These are the activations of a small network on made-up records, seen along a few directions, one row for each record.
Here are examples, each followed by its value of one field, Reb.
The largest differences between rows may come from other fields.
In the rows, 500 means zero.
Strong random noise was added to every row along 19 fixed directions; ignore it. To show where, here is one row again and again, with new noise each time:
[371 423 538 700 569 465 429 509 594 475 569 523 500 513 545 468 656 444
 291 687 508 434 580 335 431 511 542 461 672 358 415]
[534 649 427 437 720 396 507 670 389 350 486 490 399 420 372 791 427 559
 550 669 613 563 310 819 479 513 540 320 522 501 412]
[404 709 485 433 709 504 734 813 516 466 243 486 553 471 567 162 458 750
 661 562 479 473 701 475 515 416 512 654 713 468 439]
[827 522 497 400 336 566 595 576 540 685 385 471 309 548 437 519 304 542
 571 566 522 647 514 349 532 795 523 477 375 695 529]
[511 585 785 340 508 567 327 627 665 231 557 581 588 511 425 431 316 460
 394 291 574 512 549 457 385 692 522 739 256 559 476]
[495 557 612 354 403 321 680 326 442 408 418 514 656 538 681 559 364 356
 497 268 461 461 572 357 600 431 414 595 363 645 523]
[429 405 608 353 534 588 429 517 718 337 618 442 488 579 437 557 359 316
 448 599 690 565 598 434 469 784 468 537 552 426 582]
[518 377 633 655 573 396 339 563 445 467 700 598 654 582 594 479 472 533
 437 454 556 393 541 554 280 408 450 500 422 518 449]
[758 449 578 693 453 421 539 397 466 560 584 537 521 706 592 514 281 210
 681 375 497 454 500 512 472 441 468 586 498 477 429]
[297 672 637 515 538 551 609 563 528 370 343 516 687 528 503 476 386 459
 304 330 382 546 585 419 746 476 515 606 567 537 282]
[391 573 668 584 658 522 624 513 459 322 496 487 434 451 441 433 693 559
 543 600 273 554 741 408 574 349 392 475 386 701 599]
[475 521 469 423 475 419 389 478 362 600 546 475 651 502 505 529 327 610
 340 601 533 551 674 567 708 389 322 560 656 417 368]
[457 496 521 494 485 351 463 422 426 415 609 583 582 426 531 556 559 473
 406 378 493 488 537 547 556 426 455 433 466 541 476]
[479 546 462 397 611 492 427 492 391 423 442 395 455 475 575 554 380 555
 368 782 450 484 515 596 555 295 386 551 609 298 357]
[490 423 683 367 635 394 253 589 636 335 652 553 394 507 254 686 666 387
 546 602 680 512 631 538 332 646 380 511 321 674 742]
[393 576 402 522 355 605 697 486 687 527 526 537 478 505 384 370 496 561
 734 392 511 602 581 426 688 514 682 465 780 616 579]
[431 455 509 692 364 484 525 276 572 532 702 571 548 489 469 311 720 279
 458 277 433 572 702 409 696 594 455 466 646 465 609]
[462 683 457 684 632 371 377 409 365 713 525 611 445 425 387 537 740 663
 485 527 530 462 436 567 523 511 546 500 577 452 537]
[325 590 576 491 503 539 416 607 522 403 345 465 593 476 474 398 604 451
 193 472 434 514 633 449 669 412 381 560 621 514 389]
[615 377 403 487 475 444 343 580 526 663 596 611 446 475 555 397 513 691
 489 652 444 447 568 509 430 398 569 595 623 373 334]
[408 513 433 640 569 468 554 474 444 570 586 523 580 518 548 504 441 604
 406 484 501 528 434 617 463 583 561 375 596 298 403]

[298 600 595 540 564 677 315 223 337 487 597 494 458 399 351 497 332 753
 392 417 581 479 522 470 608 370 419 359 375 438 605]
k3
[677 519 494 402 187 501 309 294 587 748 426 578 340 531 301 501 377 499
 405 307 367 568 554 403 604 502 476 649 318 430 481]
k12
[515 468 360 641 570 458 446 648 417 643 515 536 506 533 432 661 440 639
 564 647 585 489 377 673 496 356 578 359 684 498 332]
k7
[488 645 518 578 448 450 500 458 376 475 712 433 677 503 527 527 742 472
 534 550 486 598 435 670 554 542 448 548 562 776 689]
k10
[339 736 536 532 728 295 556 493 472 598 458 656 675 478 490 587 680 454
 497 442 539 475 534 508 696 701 594 735 677 468 411]
k5
[476 471 422 472 513 525 528 512 498 540 348 477 348 476 416 655 622 424
 535 592 596 498 474 425 648 471 482 327 585 671 578]
k5
[446 551 477 473 449 481 572 496 542 528 434 466 565 582 524 688 570 481
 495 522 522 525 354 507 510 557 580 478 548 680 535]
k1
[534 642 530 811 677 613 558 421 489 580 589 407 364 598 363 458 671 540
 537 638 267 653 378 697 315 789 546 525 375 199 604]
k17
[557 481 508 534 547 149 429 677 421 620 471 590 713 619 336 672 426 530
 504 375 601 512 648 729 434 423 310 496 430 452 438]
k16
[570 804 647 512 691 566 486 646 381 333 432 489 479 384 477 558 513 607
 385 597 543 553 346 506 515 703 589 558 361 657 444]
k3
[465 485 585 571 435 636 407 262 538 459 587 580 427 456 552 591 498 507
 259 430 300 495 301 383 506 547 689 524 324 380 357]
k16
[530 469 301 261 499 624 374 443 470 565 610 542 438 433 415 393 438 540
 822 346 585 502 468 818 675 363 495 571 692 427 564]
k2
[499 715 538 501 458 630 614 524 537 263 551 477 544 486 621 469 603 508
 510 445 250 580 214 667 465 497 735 649 461 611 421]
k1
[328 653 465 407 444 596 404 489 494 559 471 491 604 503 499 591 602 800
 457 590 378 511 301 591 522 345 637 662 569 663 475]
k14
[619 477 368 557 346 547 465 414 583 585 552 489 367 604 388 628 397 364
 534 478 467 601 331 671 519 544 586 407 589 357 456]
k11
[513 500 522 573 507 537 480 411 466 433 629 658 522 385 656 393 440 610
 630 402 497 324 415 350 478 276 714 559 524 559 385]
k13
[478 619 561 564 518 429 453 640 460 466 564 450 711 549 618 429 758 625
 496 597 601 448 398 550 273 522 508 642 530 737 679]
k8
[548 253 465 383 562 616 336 709 548 486 572 480 458 486 557 482 628 499
 348 680 316 535 491 650 432 541 466 529 445 448 347]
k10
[513 318 425 338 391 403 378 404 473 691 496 478 537 507 657 525 444 619
 312 562 637 395 475 377 309 577 431 473 425 373 548]
k8
[597 616 649 743 504 617 365 724 431 593 581 535 611 530 398 387 613 534
 318 472 473 624 534 540 582 743 470 566 490 728 411]
k15
[494 523 413 589 364 459 555 513 681 531 360 408 383 559 391 553 593 324
 423 668 496 549 532 359 519 529 537 473 704 364 483]
k17
[577 569 545 505 602 440 467 499 272 445 476 505 518 390 525 738 302 544
 386 606 683 445 424 406 637 470 462 342 439 653 354]
k8
[504 400 528 549 394 427 372 411 446 668 479 354 528 635 553 638 723 382
 145 664 414 581 476 502 369 657 272 437 369 501 627]
k14
[404 265 438 314 472 533 430 240 540 517 554 474 411 464 663 538 436 478
 445 607 585 382 533 304 530 408 474 458 565 344 555]
k9
[489 381 575 505 673 379 696 533 486 231 649 597 616 450 702 390 564 348
 625 340 402 465 603 558 432 519 509 504 381 461 461]
k18
[741 653 470 434 435 177 407 676 260 623 397 477 595 424 502 458 553 720
 281 510 445 552 514 739 258 552 276 567 209 400 493]
k5
[670 269 489 416 533 420 453 677 553 513 587 519 618 658 522 383 300 245
 746 322 652 452 669 731 428 475 324 591 560 388 476]
k4
[540 543 429 413 404 458 174 585 580 341 663 579 443 359 337 570 569 513
 467 544 636 455 373 666 460 345 619 537 611 480 423]
k2
[543 490 568 416 333 528 639 431 564 523 429 503 494 554 489 544 455 500
 538 320 364 583 515 391 533 584 518 532 265 682 580]
k15
[373 464 603 389 482 487 608 583 506 355 431 423 756 588 679 525 420 434
 390 410 377 486 521 498 508 431 444 620 420 592 402]
k6
[497 476 535 520 424 495 547 374 367 720 530 436 560 561 565 620 651 565
 327 525 408 619 463 454 522 758 397 405 333 696 641]
k17
[566 439 447 513 446 472 419 542 564 312 667 465 457 425 511 583 447 385
 418 611 723 491 366 522 341 634 547 326 527 441 523]
k10
[450 623 452 580 460 357 475 346 413 607 535 492 554 423 461 602 391 558
 343 610 502 501 546 423 596 495 498 536 589 267 361]
k6
[334 336 688 367 659 704 528 447 581 307 631 428 483 623 456 344 529 426
 848 353 452 500 704 615 415 402 300 550 316 658 882]
k15
[611 692 420 597 422 372 507 400 494 508 333 476 331 421 527 410 499 401
 497 537 544 390 399 387 412 397 558 548 580 284 481]
k7
[387 347 517 529 295 310 582 373 634 514 607 612 622 452 605 514 758 456
 382 386 533 467 604 191 443 616 580 413 457 674 629]
k18
[573 481 450 565 451 502 478 562 331 380 536 500 545 397 548 558 255 628
 370 468 542 480 391 580 480 289 490 240 428 509 311]
k13
[314 661 467 590 484 552 499 286 437 467 387 430 587 517 639 577 527 423
 319 428 526 395 191 474 522 401 606 514 609 394 470]
k13
[422 454 430 288 512 613 436 439 511 396 346 476 291 348 530 439 568 408
 498 473 588 376 482 402 624 338 458 411 562 557 565]
k4
[638 481 381 399 547 589 465 739 462 448 470 454 517 493 655 460 344 431
 546 539 741 467 272 685 439 605 553 457 680 514 394]
k7
[510 459 283 314 446 445 657 576 544 600 441 555 501 456 625 467 419 583
 549 529 402 532 479 554 623 507 637 520 712 374 283]
k11
[471 571 450 464 315 485 462 342 526 437 540 492 479 327 595 369 482 585
 268 395 619 442 364 361 363 630 604 422 425 319 556]
k4
[558 497 478 440 426 489 502 514 577 464 529 526 366 438 297 566 593 518
 502 550 349 650 616 527 568 540 473 454 407 552 537]
k11
[644 709 499 698 626 425 538 530 336 648 354 500 452 514 373 448 339 570
 519 512 396 547 594 595 586 427 412 573 508 243 327]
k9
[639 391 435 217 339 369 360 572 512 563 211 499 444 438 603 438 560 389
 315 394 609 396 541 382 487 448 336 536 421 526 507]
k18
[322 424 397 335 331 558 530 283 712 557 521 525 413 400 387 549 390 592
 572 553 545 477 590 218 670 450 655 504 646 415 520]
k12
[543 323 535 563 581 493 447 569 673 365 495 530 429 594 589 578 541 177
 499 608 474 396 460 430 390 456 569 546 587 405 342]
k14
[541 542 489 424 488 517 400 675 545 655 542 523 483 426 348 530 585 705
 431 633 487 612 526 514 482 781 559 572 455 578 476]
k6
[629 665 635 588 604 442 568 427 397 413 528 581 470 445 417 704 389 406
 514 463 437 559 440 465 631 613 573 538 330 563 372]
k16
[492 353 601 583 505 643 273 550 432 694 396 400 467 648 451 566 592 416
 312 683 532 467 607 363 603 416 269 450 538 744 520]
k1
[590 380 306 381 568 442 678 543 435 585 422 559 454 439 679 556 427 480
 641 364 634 431 309 562 497 624 625 288 540 476 426]
k3
[552 536 528 667 419 597 220 358 627 563 679 423 382 586 319 563 572 468
 424 727 518 548 384 556 341 570 554 631 553 252 586]
k9
[500 501 635 685 570 375 588 447 419 597 553 509 656 578 630 436 609 415
 396 428 391 487 567 439 396 664 414 568 344 478 522]
k12
[530 499 437 473 467 545 408 494 576 695 344 432 417 595 443 486 565 517
 455 667 370 504 526 481 514 440 491 693 591 314 446]
k2

Here are new rows. What is Reb for each?
[388 444 490 459 485 371 458 426 598 516 468 535 480 448 421 429 503 511
 434 395 583 418 642 394 354 532 452 453 427 221 571]
k2
[516 680 366 450 615 476 572 248 250 421 584 522 399 213 634 456 443 636
 560 509 591 438 339 557 590 493 567 386 515 292 528]
k5
[563 627 517 561 510 476 406 759 561 392 453 506 420 420 356 366 634 526
 483 514 566 508 491 587 346 538 518 498 511 542 529]
k15
[460 533 496 414 593 460 327 315 489 565 628 633 445 376 423 483 526 632
 547 485 484 467 554 529 543 501 550 681 461 269 492]
k18
[444 511 420 592 382 703 591 617 629 529 389 295 417 647 321 544 538 397
 491 569 502 674 401 640 491 627 473 319 625 553 629]
k15
[510 606 413 362 482 530 408 522 470 286 500 505 423 302 570 331 539 647
 444 402 625 428 335 612 324 429 553 434 447 392 587]
k8
[555 634 543 427 496 714 636 448 434 259 459 428 385 323 615 360 371 513
 574 535 517 489 452 293 642 461 568 476 464 677 537]
k10
[205 648 608 477 404 494 454 319 516 455 529 444 782 589 436 752 395 519
 403 460 590 490 454 420 671 357 527 629 592 619 512]
k2
[469 428 611 515 559 371 341 423 299 688 563 498 711 600 595 544 457 480
 265 397 626 445 569 530 425 651 237 482 354 515 563]
k8
[428 640 566 485 663 423 430 450 390 574 343 555 575 474 649 562 794 470
 431 494 561 356 390 399 597 485 509 684 563 678 541]
k9
[638 348 292 325 520 413 292 426 576 614 586 548 199 440 399 575 560 419
 633 676 639 444 480 642 434 510 495 464 619 274 567]
k4
[423 394 430 531 607 525 387 639 581 524 443 527 411 497 337 436 668 425
 517 413 582 479 533 656 439 548 446 371 554 364 575]
k5
[471 336 440 198 378 630 480 401 549 516 500 433 401 494 556 585 437 427
 551 527 526 504 478 438 619 510 458 468 503 682 592]
k6
[394 437 398 487 368 372 677 546 704 511 225 442 451 644 469 523 584 456
 613 447 356 433 523 472 311 194 536 470 531 415 546]
k1
[499 423 353 522 578 426 423 453 268 526 867 654 619 241 711 406 509 700
 348 455 620 499 423 661 540 686 565 280 587 393 368]
k7
[468 670 425 388 391 418 746 354 351 461 659 451 648 420 614 654 584 674
 548 604 256 710 410 652 688 526 584 543 482 728 532]
k18
[387 411 629 407 545 657 499 657 698 456 367 460 495 637 490 425 443 617
 426 512 399 508 564 430 275 566 506 602 345 471 526]
k9
[560 353 421 583 403 373 686 615 685 547 592 599 514 524 478 372 591 458
 626 326 558 565 627 446 344 770 591 333 511 461 593]
k17
